A small network was shown many inputs. Here are its activations along a few directions, one row for each input.
Each table varies a few parts of the input and shows all the possible inputs, shuffled.
Descriptions start from the smaller parts, as in this example, which fits no table here: line(4) and (point or line(9) or (values(2) and ring(8))).
Shared parts are said once, and a part with two or three values counts as separate values.

Other details of the inputs shift rows strongly along two fixed directions, in all tables alike. That doesn't count.
These rows show it; all are for the same input, with only those details redrawn:
[ 14 -12 -13 -10 -12  14  17   4  -1  -3  11  25  12  -5  12   6]
[  5   1  -7  -5  -9  11  11   2 -14  -2   9  17   6  -5  10   4]
[ 13 -16 -11  -8  -8  11  11   5  10  -4   6  19  11  -4   8   4]
[ 5 -5 -4 -2 -4  6  4  2  1 -3  3  8  4 -3  5  1]
[ 14 -16 -11  -9  -9  12  12   5   8  -3   7  20  11  -5   9   4]
[ -3   8   1   2  -2   5   1   0 -16  -2   2   3  -1  -3   4  -1]
[ -4   0   5   6   4  -2 -10   1   5  -3  -6  -9  -4  -1  -3  -4]
[-4  1  5  5  4 -2 -9  1  3 -3 -5 -8 -3 -1 -2 -4]

Rows:
row 1: [-5  7  4  2  3  1 -4  0 -2  9 -1 -1 -3  4 -4  1]
row 2: [ -3   6   2   6   3   4   1   1 -10  -4   1   0  -1  -2   2   1]
row 3: [ -3   1   3   1   0  -6  -3  -2  -1  -5  -2 -10  -5   1  -1  -2]
row 4: [-5 10 -1 -3 -2 -5  1 -2 -5  6  1 -2 -1  6 -4 -2]
row 5: [ -3   9   5   1   0   3  -1  -1 -10   9   2   4  -1   1  -2   4]
row 6: [-2  3  4  8  1 -2 -6  0  1 -2 -6 -6 -5 -2  0 -1]
row 7: [-4 11  0  3  1  1 -5  0  0  7  0 -1 -1  6 -5 -1]
row 8: [ -5 -13   9   7  14 -15 -16   0  29  -8 -12 -26  -6   4 -11  -7]
row 9: [ 10 -23  -7 -11  -3  -4   5   3  34   5   1   6   9   4  -4   2]
row 10: [ -5  -4   7   7  10  -5 -14   2  15  -4  -9 -15  -3   0  -6  -6]
row 11: [-3  3  3  7  5  1 -4 -3  1 -3 -5 -7 -4 -2  0 -2]
row 12: [ -2   9   1   3  -4   4   1   0 -14  -2   1   2  -3  -3   4   1]
row 13: [-4  5  6 -4  0 -6  0 -3 -6  6  0 -2 -2  3 -5  2]
row 14: [ -1   9   0   6  -2   5   4  -3 -15  -1   1   2  -3  -6   5   1]
row 15: [ -1   6  -5  -2   0  -6   0  -1 -14   4  -1  -3   1   4  -3  -2]
row 16: [ 12 -10 -14 -11 -10  13  16   4   6   8  13  27  12   1   6   8]
row 17: [ -3   6   0  -1   1  -1   4  -5 -11  -5   2  -4  -3  -2   3   0]
row 18: [-3  1  5  6  8 -1 -7  2  2 -3 -3 -7 -2  0 -1 -3]
row 19: [ 11 -36  -2  -7   7  -9  -8   6  54  -8  -9 -11   7   2  -7  -4]
row 20: [ 12 -21  -9 -12  -4  -3   6   3  32   4   1   8   8   5  -4   1]
row 21: [-3  1  3 -1  1 -6 -3 -2 -3 -5 -1 -8 -3  0 -1 -3]
row 22: [-4 10  0  2  1  3 -3  0 -5  8  2  2 -3  4 -4  0]
row 23: [ -2   1   2   3   2  -6  -1  -4   0  -4  -3 -12  -5  -3  -1  -2]
row 24: [ -2   8  -1  -1  -6  -1   7  -3 -18  -3   4   2  -4  -2   6   2]
row 25: [-3  5  7 -4 -1 -6  2 -4 -9  7  1 -1 -1  3 -3  2]
row 26: [-5  5  5 -3  1 -6  0 -2 -2  7 -1 -4 -3  4 -5  0]
row 27: [ -2   6  -1   1  -4  -2   5  -4 -14  -3   2  -1  -4  -3   4   2]
row 28: [ -3  11  -1  -4  -1   2  10  -1 -27  -5   9   4   0  -1   8   1]
row 29: [-2  1  3  9  3 -2 -6 -1  5 -2 -7 -7 -6 -3 -1 -1]
row 30: [-1  5 -4  6  4 -1 -8  2 -5  6 -5 -3  1  4 -4 -2]
row 31: [-3  5  8  3  3  1 -5 -1 -3  9 -1  0 -2  3 -4  2]
row 32: [-3  3  4  4  2  0 -6  1 -2 -3 -3 -4 -3 -2  0 -3]
Changing only one part turns row 27 into row 29. The same change can be made to row 3. Which row results? -> row 12
What do these inputs look like to the network? -> values(2) and (point or line(6) or ring(9))
Which other rows does row 15 become when the values(2) part takes its other values? List them by row number. -> row 30

Rows:
row 33: [  3  -2 -10  -4   0   0   0   4   3   7   1   5   7   6  -4  -2]
row 34: [ 1 -4  4  0  1  8 -2  4  8  2  3  8  2 -1  1  2]
row 35: [-13  21   3  11   7  -3 -12   0 -25  -7  -6 -16  -8   0  -1 -10]
row 36: [  6  -6  -5   2   0   9   1   5  -4 -10   1   5   5  -6   8  -1]
row 37: [  5  -5  -4  -4  -6   5  12  -1 -13 -13   6   7   3  -8  12   4]
row 38: [  4  -2 -12  -3   0   1   1   4   0  -2   1   3   6   3   1  -3]
row 39: [ -7   4  12   6   9  -4 -15   2  11   9  -7  -9  -3   6 -11  -2]
row 40: [  4  -1  -9 -11  -7  -5  11  -2  -6   5   6   7   4   4   0   3]
row 41: [ 2 -3  6 -7 -6  3 10 -2 -1  0  8 10  0 -4  5  6]
row 42: [ 3 -3  2 -5 -5  6 13 -3 -8 -6  7  9  1 -8 10  6]
row 43: [ 2 -2  4 -8 -5 -1 10 -3  1  7  6  8  2  1  0  7]
row 44: [  5  -2 -10  -9  -6  -3  12  -2  -7  -4   6   4   3   1   4   1]
row 45: [ 2 -2 -3 -4  1  1 -4  3 11 11  0  5  5  7 -7  0]
row 46: [  4 -12   3   9   0  -4  -6  -3  31   2 -12  -8  -6  -3  -4   1]
row 47: [ 3 -4  0  2  1 11  2  3 -1 -4  3  9  4 -6  6  2]
row 48: [  4 -17   1  17   9  -1 -22   3  47   4 -19 -13  -3   1 -11  -4]
row 49: [-14  18   6   7   3 -11  -6  -6 -25 -10  -5 -20 -11  -1   0  -7]
row 50: [-15  23  12   1   3 -12  -6  -8 -21  11  -1 -13 -11   7  -9  -2]
What do these inputs look like to the network? -> values(2) and (point or ring(8))
Changing only the values(2) part turns row 38 into row 44. The same change can be made to row 47. Which row results? -> row 42

Rows:
row 51: [  1  -1  -3   1 -11   2   3   0   6  -1   0   4  -4  -2   3   0]
row 52: [ 2 -5  1  2  3  8  3  1  2 -3  1  5  0 -5  5  2]
row 53: [  3   0 -11   5   1   6   0   6   4   0  -1   5   4   0   0  -4]
row 54: [ 4 -5  4  0 -3  4 -2  1  2  5 -1  7  1 -6  1  4]
row 55: [ 5 -9  1 -4  1 -1 -2  5 -2  0 -1  2  7 -2  1 -1]
row 56: [ 4 -1 -8  3 -1  6 -2  1  3  6 -2  6  4  2  0 -1]
row 57: [ 3 -6  2  5  3  7 -1  3  1 -4 -1  5  6 -4  2  2]
row 58: [  3  -4  -5  -4   0  -2   1   4   2 -12   2  -2   4   0   5  -4]
row 59: [  2  -6  -7  -5  -5  -2  -1   5  -1 -10   2   0   3   0   3  -6]
row 60: [ 2 -5 -6 -7 -6 -2  0  1  1 -8  1  0  2  0  1 -5]
row 61: [ 2 -2 -5  0 -7  7 -2  3  3 -6 -1  4  0 -3  4 -3]
row 62: [ 4 -9  2 -3  4  0  2  2 -3 -5  0  2  7 -1  1  2]
row 63: [-13  27   6   8   8  -6  -9   0 -39   4  -1 -12  -7   6  -4  -3]
row 64: [ 1  0 -5  3 -5  1  2 -2  7 10 -1  6  0  2 -1  3]
row 65: [ 3  1 -8  3 -3  4  2  0  8  5 -1  3  0  1 -1 -1]
row 66: [ 2 -3  3  2 -2  3  6 -3  5  0  3  5 -4 -4  3  6]
row 67: [ 1 -4 -2  2  1  7  3  1  5 -6  1  2  1 -5  6  1]
row 68: [  1  -7  -3  -3   4  -1   3   2   2 -10   3  -3   5  -2   3  -1]
row 69: [ 4 -8  3 -7  0 -1 -1  1 -2  2 -2  3  5 -3  1  1]
row 70: [ 3 -2 -3 -8 -4 -3  6 -2  3 -7  4  0  0  0  3 -1]
row 71: [ 3 -9 -1 -3  6  0  3  3  0 -7  3  0  4 -2  2  0]
row 72: [ 4 -1 -9  5  0  6 -2  4  0  4  0  7  6  2  1 -2]
row 73: [ 2 -2 -4  0 -9  5  0  1  5 -3  1  3 -2 -2  4 -2]
row 74: [  4   2 -10   3  -1   7   2   2   4   2  -1   5   3   0   0  -2]
row 75: [-10  -7  19  10  20 -21 -23  -3  26  -3 -17 -35 -14   3 -15  -9]
row 76: [ 3 -4  2  1  1  6  3 -2  4 -2  3  5 -2 -5  3  4]
row 77: [ 3 -7  5 -7 -5 -6  4 -2  1  6  0  4  1 -2 -1  5]
row 78: [ 5 -1 -4  3  2  7 -3  3  3  6 -3  5  3  2 -1  3]
row 79: [ 5 -8  4 -7 -2 -3  1 -1 -1  4  0  4  3 -3  0  3]
row 80: [ -1  31  -7  -1 -13  18  19  -4 -57  10  17  27   2  -1  13  11]
row 81: [ 2 -4  6  2 -2  3  5 -2  5  3 -1  7 -1 -3  1  6]
row 82: [ 0 -2  1  2 -4  3  7 -3  8 -2  3  2 -3 -4  4  4]
row 83: [-13   0  18  16  12 -18 -24  -3  35  -4 -20 -34 -17   3 -12 -10]
row 84: [-15  30   6   6   2  -8  -6  -8 -39   9   0 -12  -9   6  -5  -3]
row 85: [ 2 -3 -7  3 -5  6 -3  6  2 -9  0  4  1 -3  4 -4]
row 86: [ 4 -5  5  3  0  5  1 -2  4  1  0  5  2 -3  1  5]
row 87: [ 3 -6 -1  4  4  7  1  4  1 -6  2  5  2 -5  5  1]
row 88: [ 4 -8  4 -5  1 -2  5 -3  0  0  1  3  3 -1  0  4]
row 89: [-14  28   7  15   9   0 -13   0 -32   5  -4  -9  -9   3  -3  -2]
row 90: [ 4 -6  3  1 -1  6 -4  3  2  3 -3  6  4 -5  3  2]
row 91: [ 1 -4  0  2 -1  5  4 -2  7 -4  2  2 -1 -4  4  2]
row 92: [  1  -3  -4  -8 -11  -6   6  -2   3  -3   3   2  -2   0   0   0]
row 93: [-10  -8  21  11  21 -19 -26  -2  25  -3 -22 -35  -9   4 -17  -9]
row 94: [ 4  0 -9 -5 -2 -4  6 -2  3  3  2  1  3  3 -4 -1]
row 95: [-15  28   2   8   6  -6  -9  -2 -40   4   0 -12  -6   5  -4  -6]
row 96: [ 3 -5  6  1 -5  2  1 -1  5  7 -2  7 -1 -4  1  5]
row 97: [-17  30   9   4   3  -6  -5  -6 -37  -7  -1 -17 -12   1   2  -7]
row 98: [ 5 -6  2  3  0  6 -5  6  1  1 -2  6  5 -5  3  1]
row 99: [ -8  -4  13  10  20 -19 -28   1  25   4 -21 -35  -8  11 -19  -8]
row 100: [ -9   6   8 -20   2   5   0   9   9   9  17  11   7  12  -8  -2]
row 101: [-17  27   9  15   7   2  -7  -2 -33  -7   1 -13 -10  -3   2  -4]
row 102: [ 2 -2 -6 -5 -6 -6  6 -3  1  9  2  4  3  5 -3  4]
row 103: [ 4 -2 -3 -5 -3 -5  6 -2  3  9  1  3  2  6 -3  7]
row 104: [ -8   7  10 -11   2  11  -4   9  15   9  13  14   3  10  -6  -3]
row 105: [ 2  3 -7  2 -5  2  5 -2  8  7 -1  5 -2  1 -2  1]
row 106: [  4  -2 -12  -3   1  -2   3   5   1  -1   1   1   6   3  -2  -5]
row 107: [ 3 -8  0 -5  4  0  5  0  0 -4  2  1  2 -2  3  1]
row 108: [ 3 -1 -1  0 -4  4  2 -1  8 -5  1  2 -2 -3  6 -1]
row 109: [-16  25  16  14   7   2  -8  -5 -34   1  -4  -8 -10  -3   0  -1]
row 110: [ 3 -1 -6  2 -2  4 -2 -1  5  8 -1  7  2  1 -2  2]
row 111: [ 0 -5  0 -5 -2 -6  9 -4  6 -3  4 -2 -1 -1  2  3]
row 112: [  4  -1 -11  -5   0  -1   4   0   1   1   0   0   5   4  -3  -3]
row 113: [  2  -2  -4   3  -1   5  -1   5   5 -10   1   2   2  -3   7  -3]
row 114: [ 2 -6  3 -5 -1 -5  9 -4  3 -1  4  1 -2 -2  1  5]
row 115: [ 3 -3 -9 -6  0 -2  1  0 -1  4 -1  4  6  4 -3  0]
row 116: [ 1 -6 -1 -6  1 -3  7 -3  4 -5  4 -2  0 -2  2  2]
row 117: [ 2  1 -8 -5 -6 -6  9 -2  4  5  2  2  1  4 -4  1]
row 118: [ 3  0 -2  2 -3  2  1 -1  7  9 -2  6 -1  3 -2  7]
row 119: [ 3 -5 -5 -7 -9 -4  3 -1  1 -5  3  0  0  1  2 -3]
row 120: [ 1 -7 -2 -5  3 -1  5 -1  3 -7  2 -3  3 -1  3 -1]
row 121: [ 6 -3 -4 -5 -1 -2  3 -1  1  7  1  2  4  6 -3  5]
row 122: [ 2 -1 -3  1 -2  6  1  1  6 -8  0  2  1 -3  7 -2]
row 123: [ 1 -1 -1 -7 -6 -7  8 -3  6 -5  3 -1 -1  1  3  1]
row 124: [ 3 -6  5 -5 -2 -4  8 -4  2  2  1  3  2 -1 -1  6]
Changing only one part turns row 78 into row 99. The same change can be made to row 72. Which row results? -> row 95
Changing only one part turns row 61 into row 60. The same change can be made to row 85. Which row results? -> row 59
What do these inputs look like to the network? -> values(2) and (point or (line(4) and ring(9)))
Which other rows does row 122 become when the values(2) part takes its other values? List them by row number. -> row 97
Which other rows does row 117 become when the ring(9) part takes its other values? List them by row number. -> row 77, row 92, row 102, row 103, row 111, row 114, row 123, row 124
A walk changes only the line(4) part. It starts at row 68 and steps to row 120. List the rest of the walk in order. -> row 116, row 111
Which other rows does row 105 become when the line(4) part takes its other values? List them by row number. -> row 53, row 65, row 74
